cols: F J K H G
[ 46  -7  85  61 -37] -> Q569
[19 -4 -4 35 -4] -> Q6
[47 16 47  6  5] -> Q534
[19  9 42 31 42] -> Q37
places Q534: [5]
4
places Q6: [-4]
1 2 4
places Q37: [42]
2 4
places Q37: [9]
1
down: [-7 -4 16]
J

cols: T S X R W L B
[ -6 -24 -21 -35  11 -81  40] -> Q380
[  4  62 -43  63  26   0 -54] -> Q49
[ -1 -45  51 -40 -29  43  28] -> Q796
[ -5 -34   3 -42  -2 -47  42] -> Q726
[  7  29  26  41 -14  98 -48] -> Q42
[  3  49 -35  50  20   0 -20] -> Q282
[-35 -36  34 -35 -20 -35  27] -> Q509
[  3  49 -35  50  20   0 -42] -> Q811
[ -4 -32   5 -37  -3 -36  36] -> Q393
down: [ 42 -48]
B
down: [-54  28  42 -48]
B
places Q509: [-35]
0 3 5

cols: U Z E P
[-55  11  57  59]  Q2
[60 60 60 60]  Q549
[ 73  11 -45  38]  Q207
[-55  59  59  59]  Q527
down: [57 60]
E
places Q527: [59]
1 2 3
down: [60 73]
U
down: [11 60]
Z
places Q549: [60]
0 1 2 3

cols: Y N V Q D
[-25 -99   9 -99   5] : Q171
[ 56  46   9 -99   5] : Q869
[ 86  47 -98  30 -33] : Q551
places Q171: [-99]
1 3
places Q869: [-99]
3
down: [-25  56]
Y

cols: gavoz fizad Beb Kudov duf sez kekip zib pud
[ 40 -11  89  36  29  22 -48 -19  12]  Q577
[ 55   4  72   3  65  16 -17 -41 -23]  Q76
[ 53  18  52 -20  73   7  -6 -52 -26]  Q889
[ 19   0  65  35  -3  19 -70   2  63]  Q777
down: [-23 -26  63]
pud
down: [65 73]
duf

cols: Lumot Mit bara vipig
[-16  -9 -16  -9] : Q34
[ 20  -8 -17  35] : Q145
[17 27 14  0] : Q823
[ -9  -2  -5 -87] : Q751
[18 -4 -2 17] : Q190
[-15   4  -5 -84] : Q56
[-53 -75 -17 -12] : Q50
[-13   2  -4   2] : Q980
[ 30  28   5 -12] : Q112
[18 -4 -2 72] : Q759
[-87 -68   8  17] : Q850
[-15 -49 -52   5] : Q510
places Q34: [-16]
0 2
places Q980: [-13]
0
down: [ 35   0 -87  17 -84 -12   2]
vipig

cols: rudul Ras Nasob vopel
[-21 -21  76 -21]  Q89
[ 1  0 76 38]  Q525
[ 2 -1 76 31]  Q3
[  0 -46  13 -82]  Q62
[  1   0  76 -33]  Q789
[  1 -10  63  -4]  Q519
[-47 -14 -38  45]  Q882
[  8  -1 -20  24]  Q589
[-47   8 -38  45]  Q487
[ 73  10 -39   0]  Q255
places Q89: [-21]
0 1 3
down: [-46   0 -10 -14  -1   8  10]
Ras
places Q789: [-33]
3
down: [  1   2   0   1   1 -47]
rudul

cols: rog fipen vedo zigu
[ 16 -93  15 -93] -> Q976
[ -6  38  57 -22] -> Q926
[-22  11  44  33] -> Q975
places Q976: [15]
2
down: [-93 -22]
zigu

cols: genik muguz Milu gisu Vil reke lezet
[12 43 34 34 43 34 34] = Q294
[24 39 16 24 16 40 15] = Q238
[-93 -23  29  17  33  -2  43] = Q279
down: [34 24]
gisu
places Q294: [34]
2 3 5 6
places Q238: [16]
2 4
down: [34 16]
Milu
down: [34 15]
lezet
places Q279: [-2]
5
places Q294: [43]
1 4

cols: tevo por tani rosog dilov buf Muf
[-11  15   5  68   0 -77   5] = Q285
[ 34 -18 -23 -57  64  18  48] = Q7
[  9   2  34 -79  22  50   9] = Q409
places Q409: [9]
0 6
places Q285: [5]
2 6
down: [-18   2]
por

cols: puret Nosu natok kino Vog
[-19 -18 -18 -51 -18]  Q366
[ 29  11 -14  80 -11]  Q261
[ 77   9   8  14 -48]  Q322
down: [-51  80]
kino
places Q366: [-18]
1 2 4
down: [80 14]
kino

